These are the activations of a small neural network, seen along a few directions. Each row is one input.
In each table, some parts of the input vary, and every possible input appears once, in random order.
A made-up example of a description, with smaller parts first: one of 3 separate values, together with either a single point or one of 9 places around a ring or (one of 4 places along a line, together with one of 8 places around a ring).
Shared parts are said once, and a part with two or three values counts as separate values.
In the rows, 128 means zero.

Rows:
row 1: [126 105 108 116 107  92 135 117 127 124 157]
row 2: [122 124 136 133 115  89 142 120 137 118 133]
row 3: [132 104 110  91 114 136 157 121 116 124 126]
row 4: [125 151 122 129 140 125  91 134 122 136 119]
row 5: [128 127 122  97 137 144 156 132 133 124 108]
row 6: [137 114 117  91 119 140 157 127 116 117 121]
row 7: [121 146 123 135 138 133  89 134 121 143 131]
row 8: [135 147 104 130 127  99 111 118 120 120 113]
row 9: [105 135 146 139 131 109 124 132 147 132 140]
row 10: [105 120 140 146 121 117 121 132 145 134 158]
row 11: [157 131 216 224 146 159 146 127 142 116 104]
row 12: [135 135 106 121 117 104 112 119 108 118 124]
row 13: [123 118 114 119 114  95 140 112 131 118 148]
row 14: [124 135 117 136 129 132  90 134 121 138 139]
row 15: [129 133 111 138 124 133  93 135 113 141 147]
row 16: [118 120 135 139 119 123 123 137 133 138 166]
row 17: [133 132  91 119 118 103 110 110 111 122 130]
row 18: [121 119 119 110 135 166 137 140 136 135 133]
row 19: [128 129 131  99 142 161 137 143 131 135 118]
row 20: [122 110 120 112 123 163 140 141 126 141 141]
row 21: [129 150 123 125 134 116  99 126 125 134 115]
row 22: [138  97  94  85 113 137 148 125 114 127 134]
row 23: [129 117  82 124 108  96 106 113 111 127 136]
row 24: [118 129 124 108 144 166 137 141 137 140 124]
row 25: [141 119 124  94 125 140 157 130 120 122 114]
row 26: [160 131 194 195 156 202 160 132 141 115  82]
row 27: [165 145 193 225 150 168 118 127 123 120  83]
row 28: [117 135 136 130 131  98 139 124 144 120 130]
row 29: [119 127 120 127 116  93 142 116 136 111 140]
row 30: [122 127 131 100 134 147 150 132 136 134 111]
row 31: [110 132 148 137 133 122 120 137 142 139 152]
row 32: [132 143 121 123 132 109 110 128 116 125 113]
row 33: [119 136 147 127 130 106 130 128 144 131 135]
What is each input in this table made of?
Answer: one of 3 separate values, together with either a single point or one of 10 places along a line
Changing only the choice among 3 separate values turns row 18 into row 10. The same change can be made to row 5. Which row results?
Answer: row 28
Change only the choice among 3 separate values in row 25. List by row number the other rows that result.
Answer: row 2, row 8
Which other rows agree with row 21 in the choice among 3 separate values? List them by row number.
Answer: row 4, row 7, row 8, row 12, row 14, row 15, row 17, row 23, row 27, row 32
Change only the choice among 3 separate values in row 31. List by row number the other rows that result.
Answer: row 7, row 24

Rows:
row 34: [122 153 118  95 169 185 128 156 139 139 106]
row 35: [133 101 164 121 126 187 189 132 131 110 117]
row 36: [134 130 140 104 124  79 163 114 139 109 109]
row 37: [127  94 101 136 109 112 121 117 126 133 179]
row 38: [ 98 121 148 112 121  89 149 129 159 136 167]
row 39: [129 154 179 217 141 100  77 128 141 144 159]
row 40: [141 152 163 222 133  91  92 123 133 122  81]
row 41: [100 124  79  99 111 113  67 140 112 149 168]
row 42: [142 108 127 129 102  91 182 112 124  88 112]
row 43: [133 117 171 100 152 172 171 141 145 126 114]
row 44: [158 152 197 197 153 182 103 133 133 140  99]
row 45: [159 108 127 123 127 196 152 128 113 133 123]
row 46: [ 79 155  95 102 138 107  98 136 159 144 155]
row 47: [159 103  93 129 109 105 136 100 103 109 118]
row 48: [131 134  74  93 116 105  85 118  82 128 111]
row 49: [104  99 137 138  99 100 170 125 142 117 171]
row 50: [111 166  91  95 140  97 116 113 130 125  98]
row 51: [144 135 101  93 136 192 105 159  94 151 117]
Changing only one part turns row 36 into row 43. The same change can be made to row 47. Which row results?
Answer: row 45
What is each input in this table made of?
Answer: one of 3 separate values, together with either a single point or one of 5 places around a ring
Which other rows agree with row 49 in the choice among 3 separate values? List them by row number.
Answer: row 37, row 38, row 39, row 41, row 46

Rows:
row 52: [114 130 146 167 123 138  95 148 123 144 138]
row 53: [155 115 157 155 149 164 148 133 128 125  87]
row 54: [149 129 170 136 149 172 157 142 117 113  83]
row 55: [129 124 161 115 139 180 130 157 118 139 128]
row 56: [118 113  89  73  95  33 109 112 109 114 173]
row 57: [119 103  88  29  92  93 171 125 103 123 154]
row 58: [126 129 136 160 137 153 110 141 127 143 147]
row 59: [143 149 143 175 125 142  98 134 114 130 111]
row 60: [124 131 167 117 143 161 163 144 144 123 132]
row 61: [146 137 146 183 146 145 137 121 125 120 104]
row 62: [135 111 148 133 138 173 121 150 129 149 132]
row 63: [125 101  54  77  94  69 138 109 113 112 180]
row 64: [102 140  28  64 127  95 100 121 127 132 154]
row 65: [152 160 162 165 137 123  86 125 115 135 114]
row 66: [115  87  64  66  81  86 146 101 110 120 168]
row 67: [117 122 147 151 137 152 144 121 149 127 141]
row 68: [145 112 167 150 137 149 169 128 155 118 100]
row 69: [119 148 170 159 140 100 116 125 150 132 145]
row 70: [122 136 165 184 123 114 140 124 150 113 108]
row 71: [ 96 149  61  62 127  61  74 125 122 135 148]
row 72: [131 139 155 190 133 130 121 128 123 123  97]
row 73: [126  84  71  50  90  84 164 118 115 133 161]
row 74: [110 138 151 170 126 119 128 134 149 126 142]
row 75: [122 140 165 157 137 120  84 139 124 149 141]
row 76: [162 141 157 120 142 184 133 146 109 122  99]
row 77: [131 119 161 166 132 147 158 111 148 113 105]
row 78: [152 132 139 156 136 175 112 121 114 128 107]
row 79: [124 137 140 163 140 134 143 128 154 126 151]
row 80: [112 101  66  83  76  51 123 118 109 114 168]
row 81: [131 116 154 135 142 153 155 136 156 133 137]
row 82: [168 126 144 139 142 177 123 139 120 133 102]
row 83: [131 148 186 173 136  94 129 115 149 119 112]
row 84: [105 124  44  38 124 110 124 131 132 152 135]
row 85: [ 99 143  60  17 125 119 131 136 120 144 128]
row 86: [158 147 133 168 139 157 113 127 118 128 119]
row 87: [ 93 127  38  54 116 113 106 114 125 139 141]
row 88: [140 122 152 171 143 162 136 114 122 120  92]
row 89: [137 134 155 179 135 129 156 118 153 113 117]
row 90: [141 151 174 179 145 111 111 118 122 128  99]
row 91: [138 127 181 130 137 158 178 137 142 108  97]
row 92: [121 115 142 148 133 171 110 134 123 143 136]
row 93: [ 91 138  39  72 110  77  87 132 121 133 144]
What is each input in this table made of?
Answer: one of 6 places along a line, together with either one of 2 separate values or one of 5 places around a ring
Changing only the place on the line of 6 turns row 82 into row 78. The same change can be made to row 73. Which row results?
Answer: row 66
Which other rows agree with row 89 in the place on the line of 6? List them by row number.
Answer: row 58, row 61, row 63, row 64, row 79, row 86
Start at row 91 and move only the place on the line of 6, one step at a time. The first step leads to row 68. Which rows follow, in order?
Answer: row 77, row 89, row 70, row 83
